A small network was shown many inputs. Here are its activations along a few directions, one row for each input.
Each table varies a few parts of the input and shows all the possible inputs, shuffled.
Descriptions start from the smaller parts, as in this example, which fits no table here: ring(8) and (point or line(11) or (values(3) and line(6))).
Shared parts are said once, and a part with two or three values counts as separate values.

Other details of the inputs shift rows strongly along three fixed directions, in all tables alike. That doesn't count.

Table:
x1: [ 0 -5  0 -7  3  8  3  6  7  3 -4  0 -2]
x2: [-4 -4 -7  9  1  1 10  6  8 -4 -2 -2  4]
x3: [-2 -2 -3  4 -1  4  1 -5 10  3 -2  3 -8]
x4: [ -8   8  -6   9  -2  -3  -1  14  12   6 -14   3   6]
x5: [ 27   5 -13  -2  33 -21 -19 -21 -20  11   0 -30  12]
x6: [-44   9  -3 -26  -9  -6  -5  -7 -20  -3  17  -4   3]
x7: [-43   4  -2 -26 -13 -14  -6  -9 -17  -2  17  -4   4]
x8: [-13  19  22   6 -23 -17   5   4 -49 -29  12   4   6]
x9: [-3 -4 -3  4  1  2 15  6  9 -4 -6 -6  5]
x10: [-1  2  0  1  2 11 -2  0 12  0  2  3 -1]
x11: [ 0  0 -2  1 -2  4  5 -5 10  6 -1  1 -7]
x12: [ 0 -5 -2 -4  2  8  2  7  6  6  1  3 -1]
x13: [ 26  11 -14   1  33 -16 -18 -22 -21  11   0 -35   8]
x14: [-1 -8  3 -1  1  1 -5  4 13  2  3  5  2]
x15: [ 1  2 -4 -2 -1 11  3  1  9  4 -1  1 -3]
x16: [ 35  -4  25  12 -13  -2   0  15 -25 -14 -11  15  -8]
x17: [ 1  1 -2 -5  1 11  4  0  9  1 -5 -1 -4]
x18: [ 34  -2  20  20 -14  -4  -2   6 -25 -14  -9  22 -10]
x19: [ 2 -6 -1 -2 -2 -2  4 -4 10  6 -1  5 -2]
x20: [-2  1  2  5  0  4 -1 -6 13  2  1  3 -4]
x21: [ 0 -5  2  1  1 -1 -2 -5 14  2  1  7  0]
x22: [-2 -4  2 -1  5  8 -4  6 10  1  3  5  1]
x23: [-1  0 -6  0  0 11 -1  0  8  1 -1  3 -4]
x24: [-2 -3 -6  7  0  1 14  7  8 -1 -1 -4  5]
x25: [ 1 -9 -1 -4 -2  1  1  5  9  7  1  3 -1]
Description of these inputs: point or (line(4) and (point or ring(5))).
Which other rows does x11 become when the line(4) part takes its other values? List them by row number. -> x3, x13, x20
Start at x23 and move only the ring(5) part, one step at a time. The first step leads to x6. Which rows follow, in order? -> x7, x18, x3

Table:
x26: [ 24 -11 -13  12  23  18  -2   5  13   9  -3 -10  -2]
x27: [  7  -2 -15 -16  29 -20 -13 -20 -12  10   6 -32  18]
x28: [ -5  -7  13   6 -20  19  25   6  29 -12  -4  22 -17]
x29: [ 11  11  13   0 -11 -26  -6  -5 -43  -8   1  -2  -3]
x30: [ 23 -23 -24   4  19   8   1   4  32  19  -9  -2   3]
x31: [ 10  16   7   7  -6  -9  -2  -9 -46 -16  10  -4  -6]
x32: [-42   2   1 -27  -9 -16   8 -15   3  -1  10  -3   2]
x33: [-28  12   2  -2 -25   3  11  -8  -3  -4   0  16 -11]
x34: [-56  16 -14  -1 -10 -13  25  10  -1 -13   4 -18  23]
x35: [  6   2 -16  -7  29 -22 -14 -24  -8   8  17 -31  13]
x36: [-45  -2  -2 -30 -12  -9   1  -3  -4   6   8  -6   1]
x37: [ 31  -9   7  18  -9  20  11  13  -1 -10  -8  15 -11]
x38: [  5  -4 -24  -9  27 -14 -16 -17 -15  11  16 -30  16]
x39: [-33  -3 -15 -19 -13  13  16  -2  17   5   2   4  -4]
x40: [ 26   4  14  18  -9  14  -4  19   5  -6 -21  17 -11]
x41: [-22   3  12 -18 -20   6  17  -2  -4 -12  -2   7  -4]
x42: [-27   1   6 -12 -22   0   2  11  -7  -1   8  20  -1]
x43: [-43  13  -6 -24 -14  -7  10 -14   1   3   5  -9  -5]
x44: [ 13   3  15  -2  -8 -16  -4  -6 -43 -18  12  -4   5]
x45: [-48  15   2 -25  -6  -1  -4  -9   2  -5   6  -4   5]
x46: [ 10   1 -17  -4  30  -2  -1 -17  20  13  -5 -24   4]
x47: [-21  -9   0  -1 -15  30  16  18  41   3   1  22  -9]
x48: [ 16  -4  -1  -7  25 -14 -14  -7 -19   5   1 -21  11]
x49: [  8   9  13   3  -5 -13 -15   5 -46 -10  16   3   6]
x50: [-24  -8  -1   2 -14  30   9  15  43  -2  -3  24 -11]
x51: [ 15   9  24   9  -8 -12 -17   4 -38 -21   7   9   4]
x52: [ 24  -1  -6  14  23  14 -12   2  23   3  -5  -7   4]
x53: [-45   8  -4 -29 -11   0   6  -5  -4   4   5 -11  -2]
x54: [ 19  -8 -19  21  20  15   1  -9  38  15  -6  -6  -4]
x55: [-11 -10  14   1 -24  10   3  22  28  -2 -14  29 -11]
x56: [-56   6 -12  -1 -11 -23  21  13   0 -10   7 -14  26]
x57: [ 29  -8  21  22 -10  -1   6   3   9  -6 -17  22  -8]
x58: [  4  11  12   6  -5 -13 -22   2 -45 -15  12   5   4]
x59: [-26   1  19 -17 -19  -3   4   7  -2  -6   4  15   2]
x60: [-41  -1  -6 -31 -16 -12   6  -8  -2   4   8  -6   3]
x61: [ 25 -14 -15   6  22  18   7  -2  37   9  -5 -13   2]
x62: [ -8  -1  13  -1 -23  21  15  22  25   1 -13  24 -12]
x63: [ 16   5  -5  -1  25  -1 -10 -10 -19   0   8 -27   7]
x64: [ 32 -12  15  17 -11   6   2  22 -19  -7 -11  24 -11]
x65: [ 19   4  14  13 -11 -15  -4  -1 -43 -16   8   8  -5]
x66: [  3  15 -16   1  28 -13 -14 -32  -7   8  12 -34  11]
x67: [ 29 -10  19  26 -10   2   5   2  10  -9  -6  21  -8]
x68: [ 10   0   0   4  -6 -11   0  -1 -19  -2   1   8  -5]
x69: [ 28   1   9  17  -7  18   4  22  -1  -1 -12  22  -8]
x70: [-48  15 -11 -21  -9   2  -6  -5  -2   1   9   1   2]
x71: [ 28   3  13  24 -13   7   8   4   6  -2 -21  16 -16]
x72: [ 21  -6  -8   4  27  16  -1   6  38  17 -12  -8   5]
x73: [ 19  16   9  10 -11  -8   1  -2 -45 -14  -1   6  -9]
x74: [ 21 -25 -10   5  26  11  -2   5  36  13  -2  -8   3]
x75: [-20 -17  10  -6 -15  18  14  17  45   1   4  24  -3]
x76: [ 16  15  -4   6  20 -13 -10 -24 -13   4  -4 -22   6]
x77: [ 19  11  22   4 -13 -15 -12  12 -43  -7  -1   7   1]
x78: [ 12   6   4  -3  -9   0   4   1 -19  -4  -8  -4  -4]
x79: [-40  -4   4 -20  -8   0  -1   1  26   0   1  10   3]
x80: [  7  -4 -27  -4  29   9  -6  -4  10  19  -2 -21   4]
x81: [  5  -5 -25  -1  28  -3 -22  -2  16  19   0 -10  11]
x82: [  8  -4 -19   3  20 -14 -11 -17  21  23  -5 -18   5]
x83: [  7  -5 -26   6  23 -10 -11 -16  18  23   0 -12   6]
x84: [  8  -4 -14  -8  32   6  -4  -8  15  14  -5 -26   7]
x85: [ 27 -19  12  18  -5  13   3  20  -1  -6  -5  19 -10]
x86: [ 27 -11  11  29 -11   4   3   5   5  -5  -6  23 -11]
x87: [ 19  17  24   8  -7  -1  -6   5 -41 -18   8   3   2]
The inputs of x32 and x46 match in every part but one. If x75 is changed in the same way as x32 into x46, which row does it become? -> x87
The inputs of x38 and x37 match in every part but one. If x51 is changed in the same way as x38 into x37, which row does it become? -> x52
Describe the family of inputs behind these rows. -> values(2) and (point or (ring(5) and line(6)))
Which other rows does x30 become when the ring(5) part takes its other values? List them by row number. -> x27, x38, x44, x60
Which other rows does x39 become when the values(2) part takes its other values? List them by row number. -> x30
Which other rows does x44 become when the values(2) part takes its other values? List them by row number. -> x61

Table:
x88: [  0   5  -2   2   4  -6  -6  -9 -10  -3   4  -7   1]
x89: [  2   4  -4  -4   3  -6  -7  -1 -13   3   3  -5   4]
x90: [ 3 -3 -2  3  5 -2 -1 -2 13  6 -4  1  0]
x91: [-9  0  8 -2 -9 -2  0  4  0 -3  0 10 -1]
x92: [ -7   1   6  -4 -12  -3   4   1   0  -2  -4   7  -3]
x93: [ 4 -7 -5 -1  7  6  0  0 10  1  0  0  1]
x94: [-8  6  6  0 -9  4  4  1  0 -4 -1  7 -4]
x95: [ 2 -7 -5 -1  6  6  0  3  9  4 -3 -2 -2]
x96: [ 1 -3 -5  3  7  5 -4  2 10  4 -3  2  0]
x97: [  0   3  -1   0   5  -4  -9  -4 -12  -3   5  -6   3]
x98: [  2   3  -2  -2   5  -5  -2  -9 -12  -4   4  -7   2]
x99: [ 55  -3  20  26   0   9  -1  16 -18 -13 -12  14  -6]
x100: [ -8  -1   8   0 -11  -3   3  -1   2  -5   1   7  -3]
x101: [-9  5  6 -1 -8  5  1  5 -1 -4  1  8 -2]
x102: [-10   1  -7  -6   9   3  -5  -3   9   5   6  -9   4]
x103: [ 0 -4 -8  9  6 -1  7 11 10 -1 -3 -5  9]
x104: [ 5 -7 -2  0  5 -1  3 -3 13  3 -2 -1  1]
x105: [ 3  0 -5 -1  5  7 -1  5 10  5 -4 -2  1]
x106: [ -8   1   3  -4 -10   4   2   5  -3  -4  -3   8  -3]
x107: [ 0 -2 -8 11  4 -1  9  6 11  0 -5 -6  8]
x108: [ -7   6   5  -3 -11   4   6   2  -1  -3  -3   5  -4]
x109: [ 4 -9 -2 -2  6  1  0  1 12  3  0  0  3]
x110: [ 5 -2 -3  0  6  6  4 -2 12  2 -1 -3  0]
x111: [ 3 -5 -5  1  5  4  3 -2 10  4 -5 -3 -4]
x112: [  1   3  -1  -5   3  -9  -8  -1 -12   2   0  -6   5]
x113: [ 3 -9 -2 -2  6  1  0  3 10  6 -3 -2  0]
x114: [ -7   2   3  -2 -13   0   5   1  -2  -1  -1   8  -4]
x115: [  2   7   0  -3   4  -3  -1  -5 -13   0   2 -11   1]
x116: [  1   4  -2   1   2  -7  -6  -8 -11   0   7  -6   1]
x117: [ 4 -7 -2  0  4 -1  3 -1 11  6 -5 -3 -2]
x118: [ -6  -3   5  -4 -10   3   5   3  -2  -4   5   9  -2]
x119: [ -8  -2   5  -1 -10   2   1   4  -1  -4   5   9  -3]
x120: [ -8   3   4   1 -11   0   4   0  -1  -2   1  10  -4]
x121: [ 3 -4 -3 -1  6  8  2  4  9  5 -2 -4 -1]
x122: [  3   3  -2  -2   3  -7  -2  -9 -12   0   6  -6   3]
x123: [  2   3  -2  -2   3  -7  -2  -6 -13   2   3  -8   0]
x124: [ -7  -3   5  -4 -10   2   5   5  -4  -2   2   7  -5]
x125: [  0   8  -3   1   4  -6  -6  -8 -11  -1   1  -5   2]
x126: [  1   7  -4  -2   3  -5  -5  -6 -12  -1  -1  -7   1]
x127: [ 2 -4 -5  3  5  3 -3  3 10  7  0  2  1]
x128: [  1   8   0   1   4  -4  -5  -7 -10  -2   5  -9   2]
x129: [ -8  -3   9  -2 -10  -2   0   3   1  -4   3   8  -2]
Describe the family of inputs behind these rows. -> values(2) and (point or (line(4) and ring(5)))
The inputs of x88 and x97 match in every part but the values(2) part. If x110 is changed in the same way as x88 into x97, which row does it become? -> x99
Which other rows does x102 become when the line(4) part takes its other values? List them by row number. -> x97, x119, x129
Which other rows does x117 become when the values(2) part takes its other values? List them by row number. -> x113
